A small network was trained on made-up records. Each row is its average activation on records with the value named, seen along a few directions.
Values that are neighbours, or in one group, have similar rows; names and order tell nothing.
(in the rows, 500 means zero)
Random noise pushes rows far along 9 fixed directions. That doesn't count. These rows show it; they differ only by the noise:
[423,542,495,561,601,589,354,540,430,299,594,652,817,598,348,408,519,596,679,422,464]
[534,560,323,305,526,673,536,412,452,599,490,689,687,665,354,742,682,622,526,610,341]
[657,596,273,382,594,224,466,630,521,369,394,693,625,576,558,535,599,358,453,465,508]
[360,423,655,660,357,759,500,389,517,578,637,378,570,517,454,433,216,482,358,514,474]
[590,559,423,495,553,733,427,479,432,703,445,575,540,476,492,500,264,373,336,694,463]
[551,525,435,407,503,476,462,540,509,493,453,624,646,519,511,569,430,393,402,560,445]
[520,374,519,667,604,678,447,466,382,413,562,470,322,344,380,380,478,607,760,444,597]
[631,359,396,818,359,356,326,507,588,370,591,433,574,551,582,506,326,551,369,708,752]
[400,378,508,741,391,490,593,437,499,356,697,342,371,588,414,451,670,664,643,372,613]
[484,425,793,269,664,493,499,638,477,449,309,567,335,112,659,419,361,267,553,410,528]
[473,400,595,336,480,671,667,427,464,637,448,472,262,322,479,600,487,425,507,464,405]


Getan, 10 values:
k4: [406,565,598,434,470,682,482,503,489,666,444,541,721,592,505,658,490,497,397,721,388]
k8: [485,506,527,716,418,629,361,529,452,552,600,383,510,404,376,363,229,442,469,594,375]
k10: [451,573,502,282,620,485,647,427,538,484,445,591,589,638,464,515,664,530,545,277,424]
k3: [604,606,375,368,678,593,264,400,524,590,350,658,667,492,495,549,494,768,628,611,524]
k6: [302,811,387,753,426,609,464,609,283,709,739,390,503,734,335,345,564,446,485,630,346]
k2: [693,547,355,501,399,281,400,456,602,646,419,426,449,528,680,620,429,587,250,783,662]
k9: [451,291,739,249,483,486,529,589,454,416,433,591,461,202,461,582,404,367,644,459,351]
k7: [516,737,339,529,601,446,302,854,265,529,492,696,620,394,333,443,512,223,653,743,234]
k1: [501,563,435,572,535,565,480,487,478,459,566,534,616,587,415,332,330,393,442,354,430]
k5: [474,605,402,544,463,356,622,547,466,382,554,529,602,668,372,414,655,400,562,292,337]
The values of Getan form 4 separate groups.
Question: Which other values are in the same group as k8? Give them in the order they are listed.
Answer: k7
Question: Which other values are in the same group as k9? Give them in the order they are listed.
Answer: k10, k1
Question: Which other values are in the same group as k4? Give them in the order they are listed.
Answer: k5

Suv, 25 values:
m17: [524,533,578,391,508,475,447,457,538,612,385,511,572,543,615,528,397,572,396,537,544]
m5: [312,462,799,541,528,823,523,517,448,583,575,387,437,460,518,500,634,625,609,587,516]
m6: [586,461,371,490,528,375,483,476,577,399,424,601,618,534,470,492,518,497,560,413,487]
m14: [540,674,319,513,678,391,544,537,487,428,493,548,465,656,612,308,746,542,575,348,714]
m13: [504,557,651,465,624,543,461,615,391,641,475,501,366,388,586,439,460,401,493,743,613]
m1: [402,566,545,530,515,418,565,385,581,412,526,443,641,665,446,395,558,618,566,233,428]
m11: [518,559,559,313,630,544,504,470,541,526,356,499,471,371,573,501,573,543,535,385,471]
m23: [476,536,344,625,412,476,439,438,520,519,609,458,499,649,483,535,566,670,449,586,592]
m3: [496,557,448,594,577,477,398,527,519,460,445,534,537,560,486,423,511,599,599,498,543]
m15: [336,350,607,661,211,452,563,483,513,374,731,315,438,530,448,540,533,519,454,478,534]
m2: [357,572,539,484,547,732,545,447,417,525,584,568,746,662,267,493,593,617,660,442,278]
m12: [439,537,643,366,480,580,583,576,472,623,452,519,572,455,508,640,549,404,412,649,337]
m21: [455,649,540,460,608,702,518,409,592,709,405,500,611,722,668,533,586,632,319,588,625]
m18: [585,408,599,483,550,445,472,506,464,459,481,466,322,370,599,483,484,520,528,556,614]
m25: [721,368,523,499,577,568,283,406,512,553,400,513,449,320,632,591,359,742,492,754,692]
m20: [395,271,585,531,493,898,515,323,424,480,631,558,490,391,270,631,498,751,785,467,408]
m10: [473,568,447,585,573,392,501,542,481,434,580,493,480,538,476,308,486,437,549,360,611]
m16: [311,483,628,611,367,420,386,602,524,303,609,529,720,453,474,555,591,544,598,576,476]
m19: [524,655,324,371,659,469,682,535,413,598,431,601,363,634,501,556,848,441,610,502,522]
m8: [505,373,700,432,507,550,588,509,499,516,458,464,325,315,506,476,368,355,543,444,489]
m4: [574,515,352,504,427,571,381,506,460,559,568,542,534,502,408,577,451,530,450,620,420]
m22: [523,370,579,563,404,514,541,463,525,521,480,321,266,369,506,542,488,569,527,516,480]
m9: [621,420,360,706,578,641,355,514,367,401,594,526,579,559,318,486,481,649,642,664,563]
m24: [475,380,597,537,522,613,420,422,529,287,547,535,654,495,434,494,494,671,607,358,558]
m7: [342,481,553,496,319,500,542,512,476,562,610,452,473,521,442,614,608,565,528,666,495]
Each value of Suv is a pair of two hidden parts, and every pair occurs once (5 first parts, 5 second parts).
Question: m22 and m3 share the first part; m22 and m9 share the second. Which value has the first part of m9 and the second part of m3?
Answer: m19
Question: m16 and m11 share the first part; m16 and m21 share the second. Which value has the first part of m21 and the second part of m11?
Answer: m5
Question: m13 and m10 share the first part; m13 and m2 share the second. Which value has the first part of m2 and the second part of m10?
Answer: m6
Question: m24 and m20 share the first part; m24 and m4 share the second. Which value has the first part of m4 and the second part of m20?
Answer: m23
